A small network was shown many inputs. Here are its activations along a few directions, one row for each input.
In each table, some parts of the input vary, and every possible input appears once, in random order.
A made-up example of a description, with smaller parts first: one of 2 separate values, together with either a single point or one of 11 places around a ring or (one of 6 places along a line, together with one of 8 places around a ring).
Shared parts are said once, and a part with two or three values counts as separate values.

Other details of the inputs shift rows strongly along two fixed directions, in all tables alike. That doesn't count.

Table:
row 1: [ 17  14  -6  11  11  15  12  -4  17  -6   9  -1  -1  -7 -15]
row 2: [ 12   8  -5   9   8   7  -3  -6  15  -5   8  -5   3  -6 -11]
row 3: [ 34  32  -2  14  36 -18  42  -8  43 -17  -2  15  -6  -8 -49]
row 4: [ 41 -15 -19   4  12 -19  -8   3  36  13  -1   3  18 -11 -43]
row 5: [-13 -10 -17   1 -16  21 -30   2 -24   7  -1 -15   7   7  34]
row 6: [-39 -13  22  -3 -15  22 -10   4 -34   7  -8  -7  -7  14  46]
row 7: [-43  13   9  -2  -5  19  11  -5 -27 -21   4  -8 -19   2  35]
row 8: [-35  20  28  -1  -5  31  15 -11 -27 -17   2  -7 -17   9  42]
row 9: [  8 -55 -19   2 -10  -7 -53  18 -10  41 -22  -9  24   2   1]
row 10: [ 19  21 -11  25  11   3  14 -12  12  -2  17   5  -1  -3 -17]
row 11: [ 51 -11 -27  21  11 -21   2   6  28  25   2  15  18  -3 -52]
row 12: [-25  28  23   5   8  12  22 -16   2 -24  13  -1 -16   7  19]
row 13: [-24 -19   4 -10  -9  -8 -26   7 -29   9 -11 -10   3   7  20]
row 14: [-11 -79 -19 -14 -22 -36 -58  31 -21  44 -33  -3  24   6  -5]
row 15: [  3  28   6   6   4  29  16 -13   7 -18  19  -6 -10  -8   3]
row 16: [-20  37  13  -9   2  16  38 -13   1 -40  20   4 -28  -9  12]
row 17: [ -6  19   5  12 -13  25   1 -10 -18  -4  25  -3  -7  -1  19]
row 18: [ 28 -26  -7  -2  11 -41   1   8  37  19 -14  14  18   1 -41]
row 19: [  9 -45 -28 -11 -22  -5 -51  17 -14  32 -13  -6  25   3  11]
row 20: [ 25 -56  -9  -8  -3 -37 -21  26  17  45 -30  14  25   5 -34]
row 21: [ 17  37   8   9  29 -11  42 -21  39 -27   8  10  -8  -1 -31]
row 22: [ 41  31 -10   4  33 -21  51   1  41 -14  -2  20  -2  -6 -59]
row 23: [ 17  12 -20   1   1   3  -3  -4  14  -6   9  -4   9  -3  -6]
row 24: [-12  -7  12  -1  -4   5  -6   8 -16   5 -14  -3  -4   3  11]
row 25: [-31  -5  23 -11 -18  20 -14   5 -34   1  -7 -11 -11   3  37]
row 26: [-10  -8 -16   0 -18  24 -25   5 -23   8   0 -13   6   6  30]
row 27: [-38  20  29  -6 -11  19   0  -9 -27 -22   9 -14 -18   0  44]
row 28: [  4  12  -2  -7   6  -4  32   3  14 -14   4   9 -12  -7 -23]
row 29: [-10  -9  14 -11  -7   0  -6  -1 -10   0  -5   1  -3   3  17]
row 30: [  1  -6  -8  15 -10   1 -20  -2 -11  13  13  -4   8   3   6]
row 31: [  9   2 -18  -2 -10  14 -11   3  -2   4   5  -4   8   0   5]
row 32: [-18  36  15  -9   4   6  23 -12  -9 -29  14  -6 -17  -3  16]
row 33: [ 31  27  -1  10  31 -25  31  -7  45 -16   2  13  -3  -8 -52]
row 34: [ -5 -66  -7  -4 -10 -26 -43  24 -10  47 -36   3  23  13   2]
row 35: [ 31 -21  -5  -4  11 -35   7   8  37  16 -12  20  12  -1 -41]
row 36: [ 17 -42 -19   6 -17 -20 -44  11  -7  39  -2  -1  26   0  -6]
row 37: [ 33 -42 -21  -2  -3 -18 -32  15  16  30 -10   2  23  -8 -27]
row 38: [-38 -19   6 -10 -19  14 -12  11 -38   3 -10  -6  -8   4  34]
row 39: [-45   9  15 -12 -16  13   3  -5 -27 -22  10 -11 -17  -2  40]
row 40: [  3   4   5   3  15  -7  13  -6  11  -1 -11   6   0   5  -8]
row 41: [ 21  33  10   1  22  -3  46 -13  35 -19   4  13 -10  -3 -32]
row 42: [ -9  18   7  10 -13  23  -4 -12 -21  -9  28  -3  -9  -2  28]
row 43: [-16  30  23  -4   5   8  22 -19   0 -26  11  -4 -15   1  16]
row 44: [-36  23  31  -9 -12  26   3  -9 -30 -24  11  -9 -24  -1  47]
row 45: [  7  27  -3   3  21  -8  31  -6  12 -17  -1   6  -7  -1 -17]
row 46: [-33  28  22 -13  -9  25  16  -4 -33 -21   8  -9 -20   3  35]
row 47: [ 35  34  -3  -6  27 -22  45  -6  40 -23   8  18  -8 -10 -48]
row 48: [  5 -48 -31  -4 -19 -10 -58  18 -14  36 -17 -11  30   6   8]
Each input here is: one of 6 places around a ring, together with either one of 3 separate values or one of 5 places along a line.
- The inputs of row 28 and row 7 match in every part but the place on the ring of 6. If row 31 is changed in the same way as row 28 into row 7, which row does it become? => row 5
- List by row number the other rows that have the place on the ring of 6 in common with row 4. => row 18, row 23, row 27, row 32, row 36, row 39, row 43
- List by row number the other rows that have the place on the ring of 6 in common with row 26. => row 1, row 6, row 8, row 11, row 22, row 24, row 38
- Change only the choice among 3 separate values in row 17. List by row number the other rows that result. => row 15, row 31
- Change only the place on the line of 5 in row 16. List by row number the other rows that result. => row 29, row 35, row 44, row 47
